These are the activations of a small neural network, seen along a few directions. Each row is one input.
In each table, some parts of the input vary, and every possible input appears once, in random order.
A made-up example of a description, with smaller parts first: one of 6 places along a line, together with either a single point or one of 9 places around a ring or (one of 2 separate values, together with one of 5 places around a ring).
Shared parts are said once, and a part with two or three values counts as separate values.
In the rows, 128 means zero.

Other details of the inputs vary at random and push rows far along two fixed directions, the same in every table; ignore that.

A family of inputs:
x1: [128 129 113  94 213  47  48  50 151 106  96]
x2: [138 106 177  99 101 122 176 118  56  95  87]
x3: [133 138 103  88 207  45  54  48 148 102  93]
x4: [152 118 148 136 126 144 133 161  96 146 106]
x5: [159 124 142 139  84 126 141 123 108 119 117]
x6: [163 118 142 135 140  85 109 112 107 114 109]
x7: [131 100 156 153 122 136 168 141 136  72  97]
x8: [ 77 158  76 116 117 171 107 175 195 168 192]
x9: [132 135  79 161 115 207 144 213 151 206 178]
x10: [171 115 157 144  88 156 167 179  55 138  92]
x11: [122 123 124 124 157 105 141 106 172  64 100]
x12: [157 104 177 143  74 172 169 157  71 137  95]
x13: [ 68 188  78 112 161 124  94 117 236 145 202]
x14: [166 127 131 129 134  85 114 113 105 111 108]
x15: [129 125 141 101 118  85 136  96 115  92 124]
x16: [153 103 164 150  71 151 150 140  68 122  92]
x17: [156 114 155 144  90 125 136 121 107 120 115]
x18: [ 85 136 107 115 127 148 108 149 167 147 168]
x19: [ 85 164 116 155  97 176 145 180 180 159 203]
x20: [148 111 106 120 208  45  77  44 148 111 119]
x21: [126 102 179  96 124 114 155 106  77  98  94]
x22: [ 76 172 108 127 113 200 150 184 177 170 185]
x23: [122 116 151  97 143  67 118  73 124  86 120]
x24: [ 97 157  27 127 198 134  54 129 231 188 193]
x25: [159 112 154 158  43 174 171 169  58 131  99]
x26: [ 70 163 119 128 127 195 140 175 182 170 186]
x27: [134 111 100 134 179  97  91  92 131 136 122]
x28: [144 135  73 181  98 186 140 209 154 193 195]
x29: [116 118 180 134 102 118 166 105  59  88  94]
x30: [125 138 123  70 196  72  74  35 168 107  93]
x31: [101 146 138 127 109 133 150 120 108 110 124]
x32: [169  89 152 158 113 151 170 154  55 146  99]
Description of these inputs: one of 2 separate values, together with either a single point or (one of 3 separate values, together with one of 5 places along a line).
The inputs of x31 and x29 match in every part but the choice among 2 separate values. If x3 is changed in the same way as x31 into x29, which row does it become?
> x1
Change only the choice among 2 separate values in x22. List by row number the other rows that result.
> x26
A walk changes only the place on the line of 5. It starts at x26 and steps to x21. List the rest of the walk in order.
> x12, x4, x32
Change only the choice among 3 separate values in x12. List by row number the other rows that result.
> x16, x17

A family of inputs:
x33: [133 129 108 129 156 111  97 115 179 120 128]
x34: [112 157  77 136 119 162 103 178 178 183 190]
x35: [ 87 165  63 111 166 175  81 168 217 197 187]
x36: [181  85 173 169  93 114 183 123  35  86  69]
x37: [ 82 157 127  78 168  69  96  50 178  88 139]
x38: [119 130 117 108 166 126 106 117 138 149 130]
x39: [144 119 112 186  80 195 165 224 131 164 165]
x40: [178  99 186 143  59 121 169 130  21 102  75]
x41: [ 67 152 135  64 193  84  98  50 181  90 121]
x42: [144 125 108 182  78 195 164 226 130 160 159]
x43: [179  92 181 147  72 113 175 128  16 107  87]
x44: [ 90 145 124  96 183  73 106  62 198  70 128]
x45: [154 101 179  82 165  60 114  35  67  77  41]
x46: [134 135 113 171  67 190 151 201 116 179 174]
x47: [116 132 119 118 157 131 113 113 135 148 127]
What is each input in this table made of?
> one of 3 separate values, together with either a single point or one of 4 places along a line

A family of inputs:
x48: [116 121 129 117 165  95 111  89 169  90 118]
x49: [148 121 155 149  64 154 158 151  74 128 112]
x50: [104 140 103  66 208  64  61  59 185 116 126]
x51: [140 128 143 121 108 140 147 155 100 133 119]
x52: [144 115 157 138 121 118 159 119 114  87 100]
x53: [139 132 146 123 116 115 124 107 115 123 119]
x54: [141 113 152 145  97 166 164 156  64 140 102]
x55: [118 119 130 103 174 109 103  86 130 132 114]
x56: [120 140 123 142 109 142 151 152 129 138 159]
x57: [105 142 100 142 129 157 126 157 190 130 153]
x58: [136 119 150 126 138 132 141 119  92 135 104]
x59: [138 148  27 186 135 192  82 226 227 223 219]
x60: [123 130 132 105 146  92  93  77 143 119 123]
x61: [125 130 132 143  98 134 157 142  99 119 133]
x62: [136 125 139 116 113 130 138 138  95 120 106]
x63: [117 126 131 127 127 108 134 115 120 114 140]
What is each input in this table made of?
> either a single point or (one of 3 separate values, together with one of 5 places along a line)
